Here are a small network's activations along a few directions, averaged over the inputs that share one value of a field.
Related values have similar rows: they may be neighbours, one step apart, or belong to one group.
In the rows, 500 means zero.
Random noise pushes rows far along 18 fixed directions. That doesn't count. These rows show it; they differ only by the noise:
[528 748 501 515 425 416 365 500 470 560 393 455 514 481 550 460 541 389
 724 538 545 567 523 415 486 455 508 536 329 535 442 400]
[544 460 556 550 473 330 455 498 405 420 473 440 521 642 601 449 465 364
 403 567 255 370 400 608 626 358 628 635 308 577 463 570]
[574 562 468 483 373 450 481 486 682 520 240 559 597 536 503 603 240 484
 467 553 484 604 546 485 372 528 533 363 511 614 468 486]
[703 705 575 607 810 433 478 526 654 592 568 600 529 286 434 570 592 457
 406 562 451 538 543 405 492 760 528 567 642 461 418 462]
[489 480 660 484 454 449 637 657 492 363 427 371 547 390 381 598 608 561
 391 487 332 343 512 452 562 495 529 631 415 621 524 397]
[395 606 440 417 405 531 494 644 403 761 447 313 556 632 428 474 643 387
 719 457 585 514 612 567 485 579 466 520 481 707 671 497]
[361 615 441 454 612 513 547 352 491 452 531 577 500 642 421 443 600 553
 443 696 670 613 549 584 577 623 451 410 594 615 534 580]
[789 431 538 487 598 500 546 586 502 414 488 453 544 400 566 637 757 556
 750 475 499 349 627 711 494 523 343 473 508 467 626 579]
[564 406 496 542 826 526 413 304 451 390 652 466 446 521 598 362 701 580
 453 491 414 324 378 393 450 476 456 505 434 456 266 390]
[380 135 512 498 502 689 740 491 466 332 587 498 333 501 403 509 456 716
 306 607 440 304 477 421 574 440 387 391 736 495 361 512]
[451 509 553 420 306 413 607 612 508 563 487 568 633 436 527 565 401 502
 375 432 608 638 435 461 521 454 495 504 347 326 622 575]
[576 580 622 410 481 510 637 452 509 463 569 629 555 339 356 557 575 746
 466 687 647 448 447 542 392 552 369 359 531 350 394 624]
[438 326 419 453 367 610 542 458 286 588 559 394 434 505 558 402 738 462
 702 488 459 487 577 573 542 325 396 398 542 435 454 574]
[530 449 449 397 480 598 477 350 551 301 332 439 433 620 438 609 594 715
 520 370 576 527 470 646 315 431 529 424 620 552 678 572]
[639 457 635 479 549 337 575 534 470 326 566 476 658 421 626 615 622 507
 556 460 650 309 565 518 501 386 365 361 122 325 445 556]
[496 555 503 572 555 624 486 502 431 309 267 419 563 389 423 517 742 506
 541 528 266 445 494 379 572 263 501 529 358 480 588 408]
[557 367 336 486 594 710 271 564 431 584 538 395 487 541 517 510 583 498
 787 238 506 355 457 514 262 325 455 496 562 393 583 482]
[461 292 446 472 566 434 546 271 346 361 550 510 600 579 664 518 630 530
 321 291 562 626 399 486 489 327 627 418 489 443 528 626]
[657 237 425 514 339 575 680 490 474 429 191 487 636 439 691 646 574 516
 545 344 420 637 615 543 568 342 443 322 466 456 776 591]
[503 602 562 498 515 422 513 436 623 436 475 440 288 578 491 501 504 503
 424 564 533 521 527 485 543 582 510 525 514 519 432 474]


Field Y:
y5: [560 654 502 646 495 550 539 439 462 539 348 460 423 481 510 598 450 522
 577 379 743 563 570 376 569 566 601 463 480 548 751 513]
y6: [660 575 669 587 509 443 595 458 660 498 450 407 287 358 527 518 627 498
 362 473 344 492 621 567 606 594 500 529 350 324 572 490]
y2: [504 561 424 547 502 629 405 577 642 574 467 528 423 510 459 517 372 479
 573 355 578 523 549 462 433 555 442 477 464 323 671 459]
y8: [330 594 449 540 600 477 343 530 569 302 610 621 535 435 506 392 493 343
 545 503 444 614 684 572 675 597 493 660 445 575 537 272]
y1: [648 316 560 473 599 457 590 535 677 442 585 497 440 446 631 545 513 532
 363 419 395 517 448 547 538 533 457 574 592 395 518 497]
y9: [488 552 424 454 522 617 537 529 653 554 260 373 412 666 544 454 595 502
 506 480 459 630 414 434 558 524 417 573 477 500 755 443]
y7: [554 494 514 709 530 495 464 510 380 526 465 455 590 444 500 572 468 327
 524 264 455 447 678 500 544 556 686 476 408 601 650 524]
y3: [606 448 498 608 708 531 467 316 581 288 504 460 207 602 638 480 523 498
 625 520 566 432 621 500 557 524 458 412 569 525 401 447]
y4: [664 567 511 614 407 290 478 485 493 666 478 598 539 408 720 513 398 249
 576 516 511 656 659 534 628 584 544 446 406 452 443 570]
y10: [443 570 492 560 444 365 382 411 386 403 457 427 472 628 500 582 394 412
 563 471 610 509 548 513 470 424 760 478 569 736 427 569]
Y is arranged as a line.
Question: List every value one step from y4, in the order listed.
Answer: y9, y10
Question: List every value one step from y8, in the order listed.
Answer: y7, y3
Question: List every value one step from y5, in the order listed.
Answer: y6

Field J:
j3: [519 496 491 457 490 432 487 783 545 397 682 721 738 246 510 608 306 477
 632 510 548 627 412 362 504 550 498 734 795 548 359 312]
j10: [477 502 558 612 423 499 638 651 453 712 403 416 527 563 490 510 402 345
 411 417 517 502 567 386 632 570 558 457 332 510 707 590]
j8: [367 319 453 508 528 453 583 323 471 314 564 311 305 508 627 514 881 368
 377 170 484 654 818 550 693 560 536 486 532 498 548 434]
j5: [776 757 664 704 401 513 621  93 435 761 226 509 242 231 614 384 776 447
 386 575 350 809 507 256 530 449 593 248 366  99 386 651]
j6: [576 456 384 593 488 495 352 302 500 782 530 646 551 431 771 266 249 428
 503 460 397 644 330 223 402 442 526 410 385 335 206 334]
j1: [461 318 393 758 873 808 380 525 526 501 576 728 518 455 371 554 271 615
 287 448 489 207 508 468 447 612 503 405 532 324 686 557]
j2: [510 303 536 542 525 475 537 292 475 572 556 252 384 601 568 429 615 457
 408 290 430 327 780 646 465 654 584 332 373 676 435 482]
j4: [597 361 464 747 637 515 319 248 429 226 669 678 325 306 533 519 500 539
 508 392 414 363 766 623 512 608 584 423 638 495 284 438]
j9: [478 441 542 307 390 212 653 400 652 526 540 446 511 719 641 543 527 332
 159 631 590 675 416 574 518 229 454 236 310 146 311 874]
j11: [394 549 462 766 693 551 439  73 403 500 464 229 135 546 636 379 959 266
 450 127 494 660 894 420 749 589 652 393 301 497 673 397]
j7: [436 411 620 576 483 448 679 543 375 651 451 442 691 414 392 545 442 328
 266 596 329 374 584 315 485 365 596 262 424 577 267 604]
J is arranged as 3 separate groups.
Question: Which other values are in the same group as j5? Give them in the order they are listed.
Answer: j3, j10, j7
Question: Which other values are in the same group as j4? Give them in the order they are listed.
Answer: j8, j1, j9

Field B:
b1: [501 419 585 510 444 399 663 696 386 517 631 516 525 553 410 578 340 491
 432 634 489 310 395 524 617 552 550 633 661 652 440 620]
b12: [574 650 669 464 633 369 462 483 771 442 705 499 382 453 288 646 410 589
 248 295 630 418 564 609 273 824 616 543 563 429 465 510]
b14: [537 655 605 485 729 322 492 291 654 208 574 543 537 496 504 543 655 556
 290 593 583 453 513 554 509 495 464 426 255 381 370 513]
b10: [341 433 634 622 533 498 481 419 345 306 686 532 628 228 314 552 659 407
 423 362 421 319 900 608 480 523 579 316 357 508 346 473]
b13: [202 730 478 377 147 531 332 526 610 191 379 551 503 429 301 481 311 620
 815 667 587 554 782 675 447 558 433 535 434 829 423 151]
b7: [567 451 386 565 642 618 299 517 485 220 505 625 503 550 523 580 233 586
 802 599 655 308 456 495 392 296 450 450 631 562 453 459]
b2: [579 516 638 675 302 482 213 572 283 579 592 466 266 339 610 375 402 484
 569 199 341 229 323 452 447 331 631 773  34 119 546 428]
b9: [783 660 579 512 592 489 521 551 465 688 498 689 637 388 488 569 507 616
 535 550 636 548 322 529 387 601 470 485 524 290 662 731]
b6: [400 634 496 564 468 422 399 332 481 602 595 575 399 380 517 377 577 278
 460 627 435 675 675 484 576 406 535 373 432 304 236 539]
b11: [487 498 500 390 314 615 669 740 592 718 360 426 549 463 464 504 440 590
 620 645 583 468 436 338 472 460 269 427 435 445 536 437]
b8: [386 840 521 453 661 394 226 378 551 137 638 437 277 669 276 665 544 532
 547 389 799 517 375 606 371 315 768 694 675 488 549 606]
b4: [467 484 507 335 283 517 327 610 550 604 736 542 296 487 471 369 424 571
 630 583 477 387 389 681 390 458 342 620 476 177 333 518]
b5: [735 845 578 702 628 304 355 346 670 148 340 534 221 461 617 752 379 513
 705 461 917 510 631 288 522 587 554 475 418 516 424 389]
b3: [453 641 747 533 607 217 636 757 590 401 711 360 438 412 412 491 605 247
 428 800 283 349 631 434 811 635 490 733 495 696 129 339]
b15: [504 748 647 717 345 543 516 495 549 425 225 469 326 408 171 673 235 428
 433 769 477 296 636 260 428 311 627 173 446 420 211 643]
A value of B combines one of 5 hidden first parts with one of 3 second parts; all combinations occur once.
Question: b5 and b2 share the first part; b5 and b1 share the second. Which value has the first part of b1 and the second part of b2?
Answer: b9
Question: b10 and b3 share the first part; b10 and b7 share the second. Which value has the first part of b7 and the second part of b3?
Answer: b13

Field G:
g12: [559 283 377 420 394 516 544 568 510 437 514 552 517 412 672 512 529 545
 723 569 495 613 587 568 577 539 327 513 768 637 401 400]
g2: [471 333 437 420 589 607 508 545 646 421 527 385 532 489 471 568 627 467
 535 388 432 471 587 454 372 384 390 374 652 449 367 412]
g6: [627 528 509 486 637 545 358 461 445 467 539 424 625 467 483 503 622 594
 689 402 503 253 440 529 282 425 479 478 342 492 461 463]
g25: [467 493 455 545 509 630 372 601 484 421 566 568 530 487 353 533 270 620
 647 465 526 343 463 559 380 559 553 613 665 696 557 385]
g16: [527 711 487 470 524 401 287 586 426 395 480 417 587 496 684 559 550 503
 821 197 810 588 360 357 446 418 568 754 230 482 727 305]
g23: [401 610 567 566 499 461 520 453 482 316 249 385 380 713 435 512 469 563
 391 518 500 407 482 426 607 540 628 585 317 795 672 418]
g13: [617 704 398 390 803 465 400 526 677 302 623 676 578 505 526 597 544 506
 837 686 838 619 525 558 443 559 318 472 779 502 433 519]
g11: [431 635 509 431 457 534 442 394 340 758 438 385 563 634 471 274 662 567
 555 561 458 469 348 492 416 620 519 561 326 681 505 448]
g17: [315 703 480 502 600 542 208 465 669 242 668 541 207 492 388 460 550 455
 448 461 559 538 527 579 507 344 521 640 414 126 516 466]
g7: [531 278 504 325 367 496 434 634 316 430 715 497 657 400 534 524 549 544
 701 441 424 356 281 577 307  99 460 547 542 291 278 588]
g14: [614 668 435 526 749 554 273 374 559 478 459 520 458 479 541 369 711 544
 507 441 369 555 362 446 434 557 505 658 421 387 566 366]
g20: [457 527 443 654 670 619 314 437 295 341 577 597 515 360 438 509 613 520
 620 493 483 343 489 415 489 300 567 509 502 403 464 499]
g21: [419 292 447 485 526 712 463 608 612 280 387 524 571 432 440 598 290 682
 523 389 507 337 479 312 322 391 353 420 475 513 457 258]
g19: [603 458 511 491 660 361 486 556 640 439 592 431 472 552 587 554 534 386
 410 474 477 413 499 500 545 463 456 535 437 392 405 520]
g24: [668 842 646 464 723 253 460 546 684 403 505 428 436 477 513 642 699 450
 543 492 690 601 511 453 485 625 533 641 447 490 556 471]
g5: [504 545 560 374 393 449 509 526 589 532 482 431 552 390 493 591 591 528
 563 212 685 638 672 566 326 599 472 432 389 466 619 440]
g8: [600 355 468 445 469 498 336 407 532 263 659 564 339 455 712 465 458 617
 670 313 637 411 467 573 393 388 353 503 368 201 382 426]
g15: [500 457 508 375 476 403 616 642 583 560 535 546 753 399 414 615 441 508
 357 560 410 593 402 464 402 505 535 517 733 599 332 532]
g9: [375 518 575 623 530 540 670 537 471 389 456 492 468 542 366 648 351 517
 392 544 728 337 608 309 592 510 521 353 450 606 560 517]
g3: [541 451 497 561 583 600 385 502 443 538 629 483 331 404 434 491 613 550
 543 306 427 379 495 581 474 545 554 668 567 376 619 477]
g18: [488 408 490 506 583 567 631 738 498 427 421 403 632 397 360 734 559 406
 506 469 403 517 502 357 544 260 582 519 819 583 563 538]
g22: [600 380 474 305 391 437 571 584 736 382 511 525 330 646 724 531 318 612
 560 529 671 640 252 473 451 396 309 533 628 278 413 505]
g4: [704 339 464 574 512 626 527 527 432 317 429 486 530 302 584 603 660 566
 717 397 391 434 599 537 534 381 404 500 571 456 584 435]
g10: [519 628 512 407 423 448 543 458 721 615 376 486 458 390 549 422 551 480
 456 587 412 764 511 376 508 559 407 530 484 405 402 352]
g1: [645 488 510 491 512 427 516 469 543 395 508 510 406 504 624 524 569 496
 695 649 565 508 552 500 560 463 364 415 535 434 334 511]
A value of G combines one of 5 hidden first parts with one of 5 second parts; all combinations occur once.
Question: g17 and g20 share the first part; g17 and g18 share the second. Which value has the first part of g18 and the second part of g20?
Answer: g9
Question: g13 and g22 share the first part; g13 and g7 share the second. Which value has the first part of g7 and the second part of g22?
Answer: g1
Question: g21 and g5 share the first part; g21 and g23 share the second. Which value has the first part of g23 and the second part of g5?
Answer: g24
Question: g15 and g6 share the first part; g15 and g2 share the second. Which value has the first part of g2 and the second part of g6?
Answer: g25

Field E:
e2: [442 296 443 486 566 482 485 622 656 265 621 621 571 443 552 609 386 422
 441 539 465 443 647 591 593 408 355 454 518 405 422 458]
e6: [472 582 471 385 297 552 479 515 639 649 235 365 476 533 487 451 536 481
 560 465 379 679 510 444 375 500 476 468 461 535 520 388]
e10: [318 461 316 456 534 654 414 604 477 545 529 539 575 635 439 501 434 400
 512 451 599 566 446 470 470 315 451 455 547 344 637 599]
e11: [420 458 478 527 552 681 619 526 354 617 416 472 600 475 431 476 587 603
 461 411 539 536 419 315 493 495 519 481 527 567 723 463]
e5: [356 545 479 509 492 528 551 438 385 344 526 596 558 326 458 512 660 542
 524 450 608 639 586 397 591 491 476 498 533 483 518 415]
e8: [487 442 646 573 512 481 716 455 414 399 532 523 364 527 421 464 561 585
 200 702 368 418 387 504 713 501 554 541 526 446 492 669]
e1: [425 546 462 636 472 663 509 566 417 515 464 487 320 520 480 395 404 540
 587 566 493 468 378 293 703 499 498 687 528 529 613 362]
e3: [445 369 488 425 318 399 534 380 617 525 531 491 397 610 677 355 321 471
 401 533 413 593 508 551 523 536 482 460 452 528 296 402]
e4: [578 377 459 496 362 569 457 378 329 482 385 611 611 400 566 410 482 709
 467 481 261 542 254 553 434 396 599 622 518 528 559 484]
e9: [434 660 613 462 491 344 564 541 453 327 554 430 406 505 407 696 486 574
 469 472 852 523 396 309 507 384 641 565 575 490 473 582]
e7: [293 524 504 432 506 566 481 741 662 637 580 520 609 494 279 565 252 453
 313 377 545 491 529 468 389 632 532 562 539 512 610 449]
E is arranged as 3 separate groups.
Question: Which other values are in the same group as e11? Give them in the order they are listed.
Answer: e1, e3, e7
Question: Which other values are in the same group as e8? Give them in the order they are listed.
Answer: e6, e10, e5
